Each row below holds a small network's activations on one input, seen along a few directions.
In each table, some parts of the input vary, and every possible input appears once, in random order.
Descriptions start from the smaller parts, as in this example, which fits no table here: one of 5 places around a ring, together with either a single point or one of 9 places around a ring or (one of 3 separate values, together with one of 4 places along a line).
Shared parts are said once, and a part with two or three values counts as separate values.
In the rows, 128 means zero.

Other details of the inputs vary at random and push rows far along two fixed directions, the same in every table; ignore that.

A family of inputs:
R1: [139  85 110  65 116 154  97  72 194 224 138 163]
R2: [139 121 110 108  91 139 196 169 117 145 110 155]
R3: [111 138 160 159 170  98  27  65 164 101 157 102]
R4: [141 114 106 110 105 138 196 168  96 153 118 160]
R5: [110 140 154 157 171  96  32  60 169 101 160 102]
R6: [113 158 135 123 169 169  32  61 170  95 117  31]
R7: [144 116 125 102  86 157 183 177 100 140 109 163]
R8: [121 158 168 191 146 105 134 180  45  36 130 113]
R9: [133 127  97 117  94 129 204 165 134 156 110 145]
R10: [109 148 134 128 183 165  32  60 145  98 124  36]
R11: [146  84 126  71 110 159 102  73 205 228 130 156]
R12: [103 143 134 153 177  90  35  65 163 103 167 103]
R13: [135  96 102  61 101 151 106  67 227 223 134 154]
R14: [148 109 124 120  97 140 196 170 104 160 107 153]
R15: [116 156 157 181 152 108 128 181  34  33 137 123]
R16: [112 167 145 188 139  91 141 181  64  26 126 110]
R17: [141 116 116 110  88 143 189 173 111 145 106 157]
R18: [143 117 123 103  89 150 186 175 104 141 107 161]
R19: [136 124 103 112  92 131 200 169 128 152 112 147]
R20: [110 142 153 156 172  96  34  57 172 100 161 100]
R21: [108 144 150 159 172  91  36  60 174 104 162  96]
R22: [138  92 113  61  99 157  99  73 216 218 130 160]
R23: [141 121 104 126 102 125 211 162 126 170 110 141]
R24: [113 136 167 152 170 108  21  65 158  98 156 107]
R25: [151 126 110  99 107 199 204 162 102 161  67  72]
R26: [104 142 137 149 176  94  32  62 161 102 168 106]
R27: [115 156 151 186 156  99 134 182  42  35 135 119]
R28: [142 113 108 112 104 138 192 170  93 152 114 159]
R29: [143  89 118  75 110 150 105  68 208 226 130 152]
R30: [140  83 110  66 114 157  97  72 192 224 136 165]
R31: [136 120  92 119 109 126 203 163 112 164 118 150]
R32: [142 116 105 108 105 137 199 166  99 154 118 159]
R33: [111 171 143 187 141  89 147 178  67  24 130 109]
R34: [144 110 120 105 104 150 186 174  84 150 114 167]
R35: [114 164 154 185 141  99 136 185  60  24 127 114]
R36: [115 167 144 203 151  78 155 177  67  43 132  96]
Description of these inputs: one of 3 separate values, together with either a single point or one of 11 places along a line.

A family of inputs:
R37: [118 138 142 134 148 128  69  90 158 114 135  95]
R38: [115 144 144 170 156  95 109 138  93  79 147 121]
R39: [118 155 146 166 149 113 112 139 100  63 124  90]
R40: [139 103 120  99 105 129 137 113 166 180 131 162]
R41: [139 110 115  94 121 163 139 115 143 179 116 122]
R42: [117 152 152 169 146  94 112 139  97  64 147 129]
R43: [137 101 118 102 109 132 134 114 163 184 128 161]
R44: [137 135 126 125 112 149 183 174  92 115 106 122]
R45: [133 132 120 123 109 151 175 178  87 114 104 125]
R46: [117 159 148 165 152 118 115 143  91  53 126  93]
R47: [120 139 139 135 156 133  70  92 136 105 137  97]
R48: [138 103 121 105 108 133 136 117 158 182 130 161]
R49: [139 102 119  99 116 136 138 111 148 185 135 159]
R50: [136 127 128 138 106 115 184 178  97 122 122 153]
R51: [140 106 123 102 104 130 139 115 160 178 133 162]
R52: [108 140 103 142 148  81  89  62 217 152 157 108]
R53: [136 131 122 133 113 144 183 174  91 121  98 118]
R54: [114 136 138 130 150 134  62  91 147 103 134 101]
R55: [135 122 122 136 118 119 185 171  84 126 122 151]
R56: [139 113 118 100 112 159 139 118 150 174 111 126]
R57: [137 112 116  90 108 165 133 119 145 166 115 133]
R58: [117 154 143 168 161 118 116 141  80  64 126  86]
R59: [116 124 140 138 147 107  61  85 169 132 152 131]
R60: [119 156 148 167 148 114 112 138  97  65 127  90]
R61: [137 112 117  99 113 160 137 121 153 176 110 124]
R62: [116 127 138 131 153 110  60  85 156 124 156 133]
R63: [139 135 127 126 111 149 185 170  89 115 107 124]
R64: [117 156 142 166 157 119 111 144  81  56 125  90]
R65: [139 130 122 129 120 148 184 168  79 125 107 117]
R66: [127 154  87 148 116 111 218 165 127 127 103  91]
R67: [137 107 123  94 108 137 136 116 161 176 135 166]
R68: [140 111 113  89 117 166 133 117 147 174 115 127]
R69: [138 105 122  93 108 136 136 111 163 177 133 167]
R70: [114 128 141 132 144 109  58  86 156 117 155 139]
R71: [118 128 140 135 152 108  63  85 150 120 156 134]
R72: [112 126 139 129 145 109  55  84 161 118 153 139]
R73: [131 126 123 131 106 123 175 181  89 117 122 160]
R74: [135 124 121 132 114 121 180 174  85 121 121 156]
Changing only one part turns R74 into R64. The same change can be made to R71. Which row results?
> R47
What is each input in this table made of?
> one of 2 separate values, together with either a single point or (one of 3 separate values, together with one of 6 places around a ring)
Which other rows does R67 become when the choice among 3 separate values takes its other values? List them by row number.
> R42, R69
Which other rows does R68 become when the place on the ring of 6 takes its other values? List them by row number.
> R37, R41, R44, R45, R61

A family of inputs:
R75: [139 105 108  96 101 153 146 126 143 181 106 140]
R76: [125 123 125 105 141 126  61  52 205 152 139 129]
R77: [117 134 147 144 130 113  83 113 157 118 138 127]
R78: [121 159 149 172 158 107  88 114 109  74 135  90]
R79: [123 111 150  94 138 134  25  59 200 163 164 154]
R80: [127 125 157 125 147 124  75 106 132 109 145 144]
R81: [110 158 150 174 163  87 100 117 128  66 141  89]
R82: [132 127 124 123 130 147 162 167  71 114 118 131]
R83: [137 113 121 116 100 135 179 162 110 136 107 152]
R84: [128 138 132 135 156 136  93  98 144 130 130 100]
R85: [143 108 110  87  95 143 146 114 186 192 131 152]
R86: [117 146 147 172 173 116  82 116 111  76 132  82]
R87: [141  91 111  65 116 177 127 115 142 198 121 155]
R88: [133 109 113  93  90 147 147 132 152 171 128 169]
R89: [123 131 118 118 140 126  76  71 169 137 143 103]
R90: [140 111 102  81  94 145 143 111 189 194 120 162]
R91: [141 109 119  95 103 154 164 147  99 155 115 153]
R92: [123 127 142 136 155 141  85 102 126 121 141 108]
R93: [129 137 134 135 142 121  96  95 142 121 141 100]
R94: [144  96 128  85 100 157 139 105 163 189 128 165]
R95: [136 130 103 116  92 126 186 166 127 135 121 145]
R96: [144  93 116  65 104 167 126 112 141 193 121 163]
R97: [111 134 132 142 130 110  78 114 160 113 137 128]
R98: [141  82 103 122 135  75 158 102 155 232 174 207]
R99: [133 131 116 119  96 132 187 159 137 151 120 144]
R100: [124 126 116 107 152 145  63  57 188 163 135 106]
R101: [139 124 135 127 133 149 162 167  71 120 119 130]
R102: [137 123 131 138 129 143 167 169  82 123 110 117]
R103: [117 141 129 141 158 131 101  99 144 125 137  89]
R104: [110 147 144 160 152 116  81 111 102  73 143 106]
R105: [143 113 124 115 102 147 168 151 113 162 104 134]
R106: [141 112 118 115 113 158 170 155 113 170 102 127]
R107: [107 148 137 165 162 118  82 118 111  84 128  89]
R108: [147  95 120  88 103 149 144 108 175 190 114 154]
R109: [134 116 111 113 114 161 175 156  94 146 113 136]
R110: [134 115  91  94 120 157 164 123 158 191 112 117]
R111: [127 126 155 128 144 123  82 102 134 110 147 140]
R112: [113 132 134 120 140 111  68  71 208 153 151 112]
R113: [138 115 126 105 102 141 175 160 100 133 117 166]
R114: [134 150 119 148 120 124 178 170  77  95 107 116]
R115: [134 133 139 145 119 135 168 167  68 104 119 128]
R116: [120 116 143 106 143 128  52  77 161 127 148 146]
R117: [122 146 142 144 135 112  94 110 156 111 140 124]
R118: [114 140 156 166 148 105  78 111 132  84 135 112]
R119: [131 121 137 106 141 129  59  49 207 162 142 129]
R120: [107 154 149 180 152  92  90 133 105  47 131 107]
R121: [146 110 132 101 108 154 164 151  96 156 117 150]
R122: [130 138 128 142 115 121 187 162 107 112 117 127]
R123: [125 115 137 111 134 124  48  62 214 160 147 132]
R124: [111 153 147 178 157  90  94 131 108  42 131 104]
R125: [134 128 108 116 108 126 195 156 130 141 109 132]
R126: [145 121 106 112 116 154 180 148 119 160 117 118]
R127: [121 133 153 132 137 119  79 112 140 110 154 145]
R128: [137 140 128 148 117 117 183 169  94  94 121 126]
R129: [103 141 127 215 186  13 117 132  78  82 185 159]
R130: [142 127 130 139 118 131 172 163  90 117 105 121]
R131: [117 157 117 155 111 107 185 186  95  86 121 126]
R132: [113 155 135 161 152  95  94 112 129  63 143 103]
R133: [122 111 130 104 139 136  49  57 180 162 140 118]
R134: [141 124 142 124 123 141 155 171  67 114 119 142]
R135: [135 130 143 151 115 120 172 177  82  96 114 136]
R136: [127 134 131 129 106 124 162 178  89 102 129 160]
R137: [132 127  95 110 115 154 186 146 124 164 109 118]
R138: [133 136 122 148 121 122 173 172  76  94 104 116]
R139: [139 123 136 124 136 151 155 173  68 118 118 134]
R140: [139  96 114  78  96 158 140 103 166 187 124 168]
R141: [123 142 116 137 114 119 186 163 108 106 114 128]
R142: [126 143 112 135 116 127 183 160  95 116 112 112]
R143: [131 147 106 146 130 132 181 172  79  96 116 103]
R144: [115 113 132 108 131 123  42  65 205 156 150 137]
R145: [ 98 173 139 182 156  76 103 142 120  45 143  92]
R146: [119 138 128 136 160 127 103  99 152 133 134  84]
R147: [138 126 114 114 107 144 184 144 121 161 113 124]
R148: [127 122 145 131 141 128  79  97 139 132 135 112]
R149: [109 151 160 178 145  93  76 132 115  62 147 113]
R150: [127 135 123 149 131 134 171 181  65  96 108 113]
R151: [140 116 127 112  90 144 170 157 124 155 126 166]
R152: [141 109 109  88 110 151 156 107 170 205 117 124]
R153: [106 166 135 174 164  92 106 126 105  58 136  75]
R154: [138 106 105  96  94 138 149 134 166 172 114 157]
R155: [134 130 113 135 128 140 172 166  91 118 103 115]
R156: [103 160 158 171 154  94  76 149  89  33 153 131]
Changing only one part turns R141 into R122. The same change can be made to R89. Which row results?
> R93
Changing only one part turns R128 into R132. The same change can be made to R102. Which row results?
> R150
What is each input in this table made of?
> one of 2 separate values, together with either a single point or (one of 4 places along a line, together with one of 10 places along a line)
Which other rows does R121 become when the place on the line of 4 takes its other values? List them by row number.
> R101, R111, R127
Start at R96 and move only the place on the line of 10, one step at a time. The first step leads to R91. Which rows follow, in order?
> R104, R133, R75, R138, R114, R89, R142, R153
Which other rows does R127 become when the choice among 2 separate values takes its other values? List them by row number.
> R136

A family of inputs:
R157: [153  99 114 106 116 139 171 117 151 200 114 139]
R158: [125 146 135 154 123  93 155 163  77  73 144 161]
R159: [141 101 109  75  94 174 139 133 157 180  96 144]
R160: [100 133 127 156 172  92  36  61 179 115 148  95]
R161: [139 104 127 104 140 154 115 104 133 180 134 132]
R162: [150  99 135  81  99 179 150 123 147 184  99 142]
R163: [115 136 169 152 162  97  33  67 186 118 164 112]
R164: [141 152 139 164 114 142 206 195  52  87  95  94]
R165: [117 163 126 172 126 122 161 187  66  59 102  81]
R166: [133 162 119 148 112 135 211 194  60  69 107  98]
R167: [137 107  99  77 123 160 149 117 134 183 134 150]
R168: [135 149 130 134 113 142 197 198  60  63 103 126]
R169: [101 132 129 138 181 119  14  68 155 117 158 100]
R170: [138 113  96  92 114 134 173 111 159 185 124 147]
R171: [133 104 108  98  92 138 153 140 175 192 122 163]
R172: [102 122 142 145 153  91  10  61 179 113 166 141]
R173: [138 118 113  89  96 136 164 127 171 180 134 167]
R174: [106 163 186 219 173  57  67 136  64   6 161 112]
Changing only one part turns R167 into R166. The same change can be made to R169. Which row results?
> R165
What is each input in this table made of?
> one of 3 separate values, together with one of 6 places along a line
Which other rows does R168 become when the choice among 3 separate values takes its other values? List them by row number.
> R159, R162
Which other rows does R161 become when the place on the line of 6 takes its other values? List them by row number.
> R157, R162, R163, R164, R174
Which other rows does R174 become when the choice among 3 separate values takes its other values? List them by row number.
> R158, R172

A family of inputs:
R175: [126 125 101 127 132 108 178 163 112 160 135 155]
R176: [114 146 134 170 159 109 101 134 104  67 107  68]
R177: [138 122 134 122 142 158  68  85 167 149 114  91]
R178: [134 115 132 132 149 150  82  75 138 164 135 104]
R179: [130 126 121 117  82 131 167 161 121 141  98 130]
R180: [130 139 141 152  96 136 171 194  80  87 107 111]
R181: [117 126 106 127 157 104  79  88 172 166 164 141]
R182: [114 124 139 114 163 156  50 116  54  87 146 130]
R183: [125 126 136 167 107  89 176 184  79  99 107 153]
R184: [131 129  83 109 121 153 163 150 144 155 101 115]
R185: [118 136 158 112 121 147  83 104 177 135 132 114]
R186: [122 136  94 109  89 143 162 155 152 154 119 139]
R187: [151 104 134  98 119 151 148 128 147 204 138 163]
R188: [135 124 135 122 131 159 177 145  92 153 115 123]
R189: [124 115 144 114 159 154  83  71 157 157 147 102]
R190: [124 108 117 123 152 128  80  64 153 164 138  99]
R191: [136 125 139 103  92 162 161 157 144 146 117 131]
R192: [108 152 129 124 120 115  90 100 170 105 144 115]
R193: [117 154 119 153 157 112 107  97 114  95 153 100]
R194: [119 139 127 166 159 112  95 100 101 112 134  89]
R195: [108 155 123 165 165 102 121 117  92  65 153  91]
R196: [107 156 110 146 103 118 182 196 100  92 112 122]
R197: [137 125 115 113  78 140 154 147 136 158 106 132]
R198: [127 119  84  93 120 156 163 140 159 177  95 120]
R199: [138 123 146 143 106 130 163 166 115 126 121 166]
R200: [139 138 134 106 137 150  94  81 170 124 121 106]
R201: [117 112 144  74 118 173  29  97 138 114 138 159]
R202: [116 131 133 133 120 115  77 104 161 117 131 102]
R203: [127 125 157 140 160 114  98 116 132 126 159 125]
R204: [143 125 107 123 111 145 165 154 113 147  84 108]
R205: [114 152 134 167 166  73 115 134 102  68 169 119]
R206: [142 119  94  86 108 155 170 130 157 159 107 121]
R207: [139 109 104  91 115 120 162 118 154 193 144 168]
R208: [148 148 140 151 128 104 188 172  67  92 137 150]
R209: [128 116 147 118 126 108  95  85 175 121 148 159]
R210: [137 157 107 143 122 131 186 176  89  81 105 104]
R211: [125 138 120 155 109  92 188 183  92  80 130 159]
R212: [123 115  84 112 131 143 171 136 122 167 127 123]
R213: [150 116 130 104 120 120 174 138 122 152 141 159]
R214: [ 98 148 111 157 173 110 105 107 115 106 142  97]
R215: [115 142 148 181 166  70 104 134  87  87 145 112]
R216: [117 141 109 166 115  96 179 191  95  97 122 161]
R217: [128 157 148 126 113 129  97 104 154  90 139 120]
R218: [152 117 125  88 113 187 146 129 159 182  98 121]
R219: [113 129  96 124 158 133  84  71 163 161 149 112]
R220: [153 111 115  75 108 167 162 115 162 160 103 124]
R221: [143 123 129 115  82 160 149 151 132 154 108 131]
R222: [124 156 160 173 139  85 103 124 113  50 145 144]
R223: [106 154 143 174 143  71 107 132 119  56 148 140]
R224: [128 123 144 109 152 161  79  91 178 140 123  89]
R225: [134 115 147 138 110 126 167 169 117 122 121 162]
R226: [136  89 124  73 119 161 118 156  74 157 141 194]
R227: [124 122 151 116 129 106  86  73 180 132 143 162]
R228: [127 101 148 131 131 117  69  88 174 148 140 145]
R229: [105 123 158 149 145 122  54 146  67  38 144 176]
R230: [129 126 142 123 152 156  88  78 146 159 143 108]
R231: [145 129 124  94 115 156 174 134 133 134  96 120]
R232: [126 118 134 148 155  89  96 110 127 133 149 122]
R233: [121 124 141 148 157 136  97  96 110 134 129  97]
R234: [129 130 119 123 144 102  94  86 162 150 169 142]
R235: [140 133 138 106  88 166 157 154 142 151 116 136]
R236: [145 106 138 101 123 142 160 137 134 190 134 159]
R237: [117 136 167 187 144  89  92 139 103  68 132 128]
R238: [111 151 139 170 159 108 101 132 101  71 102  71]
R239: [135 101 143 124 153 119  71  85 159 166 156 128]
R240: [112 126  97 115 154 137  84  92 186 138 125  93]
R241: [119 127 124 127 124 102  83  80 185 138 155 160]
R242: [130 119 151 149 156 107  92 112 122 134 147 124]
R243: [124 104  96 107 101 118 164 142 162 179 119 180]
R244: [144  95 117 107 120 166 157 119 119 188 115 122]
R245: [116 161 157 135 126 115  99 112 140  69 136 111]
R246: [115 146 159 153 127 123  83 125 130  89 126  97]
R247: [152 111 131 137 121 129 164 158  94 159 129 147]
R248: [125 120 137 151 129  93  75 100 155 129 136 144]
R249: [122 134 122 161 132 117 185 167  49 111 105 105]
R250: [145 118 120 100 120 148 177 119 112 147 126 129]
R251: [137 128 100  82  75 153 158 123 175 174 126 150]
R252: [154 117 116  90 113 160 170 101 129 171 125 141]
R253: [122 119  90  90  88 147 163 150 167 171 118 139]
R254: [138 126 144 173 107 113 168 187  76  96 113 152]
R255: [129 119 138 120 145 154  81  94 161 146 105  91]
R256: [135 113  94  87 116 148 166 100 145 187 129 138]
R257: [140  86 113 104  91 119 149 125 161 191 114 172]
R258: [130 121 131 145 151  95  79  98 138 147 151 126]
R259: [138 139 133 110  89 138 177 158 122 101 119 134]
R260: [113 136 171 163 144 103  92 124 135  91 139 139]
R261: [139 123  97  86 109 154 169 128 156 163 102 124]
R262: [133 149 145 147 134 151 180 186  80  90  91  97]
R263: [114 135 110 162 119  92 182 195  96  93 122 156]
R264: [144 111 121  72 119 196 123 169  74 119  99 152]
R265: [138 134 132 155 128 146 173 186  71  90  88  88]
R266: [135 148 136 143 133 127 197 155  57  87 117 120]
R267: [123 155 161 164 164  80 114 124  94  66 156 127]
R268: [105 168 134 157 130  99 107 139 126  45 148  98]
R269: [114 120 107 126 160 100  92 101 165 157 164 136]
Changing only one part turns R201 into R264. The same change can be made to R217. Which row results?
> R200
Changing only one part turns R239 into R228. The same change can be made to R203. Which row results?
> R225
What is each input in this table made of?
> one of 5 places around a ring, together with either a single point or (one of 3 separate values, together with one of 6 places around a ring)
Start at R255 and move only the place on the ring of 6, one step at a time. The first step leads to R238. Which rows follow, in order?
> R198, R261, R231, R262
Which other rows does R255 become when the choice among 3 separate values takes its other values? List them by row number.
> R177, R265
Which other rows does R235 become when the place on the ring of 5 takes its other values? List them by row number.
> R187, R199, R218, R230
Which other rows does R260 become when the place on the ring of 6 takes its other values? List them by row number.
> R183, R223, R227, R237, R243
